These are the activations of a small neural network, seen along a few directions. Each row is one input.
In each table, some parts of the input vary, and every possible input appears once, in random order.
A made-up example of a description, with smaller parts first: one of 3 separate values, together with either a single point or one of 9 places around a ring or (one of 5 places around a ring, together with one of 6 places along a line).
Shared parts are said once, and a part with two or three values counts as separate values.
(in the rows, 128 means zero)

Other details of the inputs shift rows strongly along two fixed directions, in all tables alike. That doesn't count.

Table:
R1: [116 124  76 128 139 103 132 115 113 127 119 136 125]
R2: [109 155 106 140 123  96 111 120  76 130 112 136 154]
R3: [138 108 101 109 136 118 132 129 161 131 139 133 110]
R4: [138 111 103 102 133 122 132 131 158 134 135 139 110]
R5: [141 125 194 138 117 153 125 137 159 133 121 107 130]
R6: [142 120 196 139 116 151 132 132 156 133 124 110 132]
R7: [138 108 103 101 137 123 132 135 155 133 135 138 111]
R8: [ 99 165  94 141 147 106 139 123  73 129 128 133 141]
R9: [145 115 160 111 112 136 121 140 160 132 143 118 138]
R10: [ 96 158 128 190 151 151 138 104  68 112  75 145 144]
R11: [103 172  92 137 142 110 134 108  74 121 129 136 135]
R12: [138 134 219 163 125 178 129 128 149 127 110 107 143]
R13: [139 119 170 139 131 176 142 132 168 123 115 135 113]
R14: [112 144 101 144 126 105 104 115  65 130 115 133 137]
R15: [148 100 152 113 111 134 119 136 149 133 149 119 115]
R16: [139 112 127 100 107 103 123 137 144 137 148 126 134]
R17: [130  97  54  67 126  88 132 133 141 140 144 139 110]
R18: [137 104 102 108 139 119 132 133 158 130 139 133 112]
R19: [113 135  91  97 124 103 131 139 142 134 159 121 122]
R20: [146 135 210 166 120 180 118 138 145 116 118 124 132]
R21: [151 120 187 140 117 166 119 137 152 121 134 122 134]
R22: [141 110 103  99 109  95 116 132 124 134 149 132 130]
R23: [122 135  97  89 128  97 136 141 135 124 152 118 118]
R24: [ 97 160 125 189 147 148 138 101  71 114  77 145 142]
R25: [132 135  86 100 121 106 139 140 134 134 156 112 121]
R26: [140 100 138 124 135 146 140 135 173 123 132 123 111]
R27: [108 158 141 181 136 142 110 105  54 121  98 134 152]
Description of these inputs: either one of 5 separate values or (one of 2 separate values, together with one of 5 places around a ring) or (one of 3 separate values, together with one of 4 places along a line).
A walk changes only the place on the line of 4. It starts at R6 and steps to R16. List the rest of the walk in order.
> R22, R15

Table:
R28: [148  92  85  53 101  72 116 142 152 148 178 112 118]
R29: [103 164 136 167 129 115 119 111  65 128  96 128 161]
R30: [152 121 202 122 112 163 126 149 177 128 150 111 127]
R31: [110 169 181 198 157 189 146 118 111 107  90 142 135]
R32: [141  88  60  59 126  88 138 138 169 140 166 126  97]
R33: [135  89  61  57 125  84 140 138 176 143 156 124 105]
R34: [111 156 132 164 125 120 111 110  60 126 101 136 159]
R35: [151 103 176 131 131 180 143 139 191 122 129 128 108]
R36: [107 158 131 167 128 119 112 113  60 124 106 129 155]
R37: [157 111 212 145 136 207 151 147 217 117 136 116 101]
R38: [114 144 106 135 122  99 109 115  72 133 116 131 146]
R39: [105 140  81 144 147 114 133 113  89 123 110 141 129]
R40: [144 136 219 154 114 178 128 142 158 120 131 112 133]
R41: [113 153 104 137 124  98 113 118  75 131 125 126 149]
R42: [104 151  81 140 144 113 138 117  91 121 113 143 129]
R43: [148 105 176 131 135 180 143 139 192 122 129 125 101]
R44: [109 138  80 144 147 112 130 112  93 123 104 153 130]
R45: [151  86  83  55 100  71 108 143 157 147 169 123 121]
What is each input in this table made of?
> one of 2 separate values, together with either a single point or one of 8 places along a line
Changing only the choice among 2 separate values turns R38 into R43. The same change can be made to R45. Which row results?
> R44

Table:
R46: [ 76 205 135 199 167 156 156 117  90 114  85 101 151]
R47: [118 147  29  88 152  90 116 135  93 132 192 131  98]
R48: [143 148 117  64 131 129 141 169 221 125 179 161 126]
R49: [142 105 173 134 143 206 155 134 174 101 120 144  84]
R50: [174  51 139 103  96 149 119 131 201 140 136 122 105]
R51: [169  66 176  98 101 113 109 141 190 139 169  97 136]
R52: [143  70  70  52  73  56  96 133 135 156 172 109 134]
R53: [142 131 173 140 146 184 146 154 215 105 109 191 122]
R54: [139  82  39  74 116  84 103 105  87 136 117 155 116]
R55: [ 62 200  93 147 167  96 168 100  85 138  90 114 146]
R56: [127 101  71  62  94  65  90 118  70 141 145 132 138]
R57: [154  75  41  70 131 117 125 142 158 121 179 150  63]
R58: [124 120  33  53 116  85 146 142 159 140 198 108 104]
R59: [ 85 158 134 201 170 164 175 102  75 113  55 152 139]
R60: [ 98 136 117 139 115  84 120 105  41 147  90 127 179]
R61: [152 150 187 150 141 219 137 149 164 104 176 119  88]
R62: [117 126  83  34 103  27 144 141 162 166 163  84 128]
R63: [ 87 113  32  83 153  54 165 109 140 148  97 133 109]
R64: [143  75  97  95 121 142 154 141 202 125 153 128  84]
R65: [172 118 139  78  93 129 107 164 154 126 213 106  95]
R66: [151 102 169 159 157 202 131 142 173 109 142 144  73]
R67: [160 105 196 197 143 203  94 116 119 118 100 148 111]
R68: [110 105   9 110 159  61 145 111 110 123 136 146 115]
R69: [137 151 197 128 140 214 157 143 169 105 154 116 100]
R70: [ 93 183 111 137 122  85 146 121  46 137 118 114 168]
R71: [111 188 110 163 133 105  95 126  25 121 150 129 138]
R72: [104 185 112 169 135  81 126 115  48 118 135 113 167]
R73: [157 146 148  62  95 102 117 177 201 131 181 150 145]
R74: [101 191 115 138 118 109 119 117  26 114 128 129 148]
R75: [127 147 200 136 145 196 184 146 184 126 140 102 121]
R76: [125 115 210 180 141 166 144  99 158 140  43 122 137]
R77: [125 153 169 198 118 158  79 107  28 113 106 142 150]
R78: [129 106 232 128 108 136 131 125 181 152  96  92 146]
R79: [116 141 116 165 126 104  69 109  21 132 122 141 149]
R80: [170  75 188 164 134 168 125 118 181 122 111 125 126]
R81: [152 117 140  80  81 113 130 158 175 137 193  89 118]
R82: [112 132 151 196 144 153 139  91  65 131  43 148 160]
R83: [111 102  63  84 102  39  98 125 103 156 120  95 158]
R84: [112 131 180 194 160 194 163 130 173 109  70 113 116]
R85: [ 90 188  80 171 170 109 150 106  68 112 132 125 148]
R86: [156 128 233 134 101 164  97 153 186 125 118 164 168]
R87: [152  82 183 154 126 169 126 128 193 134  79 103 126]
R88: [133 124  79 173 134 132  86  93  34 118  94 168 125]
R89: [120 165 147 198 143 151 102 106  86 113  44 210 179]
R90: [141 121 141  78  99  97 134 165 193 143 166  66 127]
What is each input in this table made of?
> one of 5 places around a ring, together with either a single point or one of 8 places along a line
Changing only the place on the ring of 5 turns R47 into R66. The same change can be made to R48. Which row results?
> R53
Change only the place on the ring of 5 in R70. List by row number the other rows that result.
> R59, R60, R75, R82
Which other rows agree with R81 in the place on the ring of 5? List them by row number.
> R62, R65, R70, R71, R72, R73, R74, R90
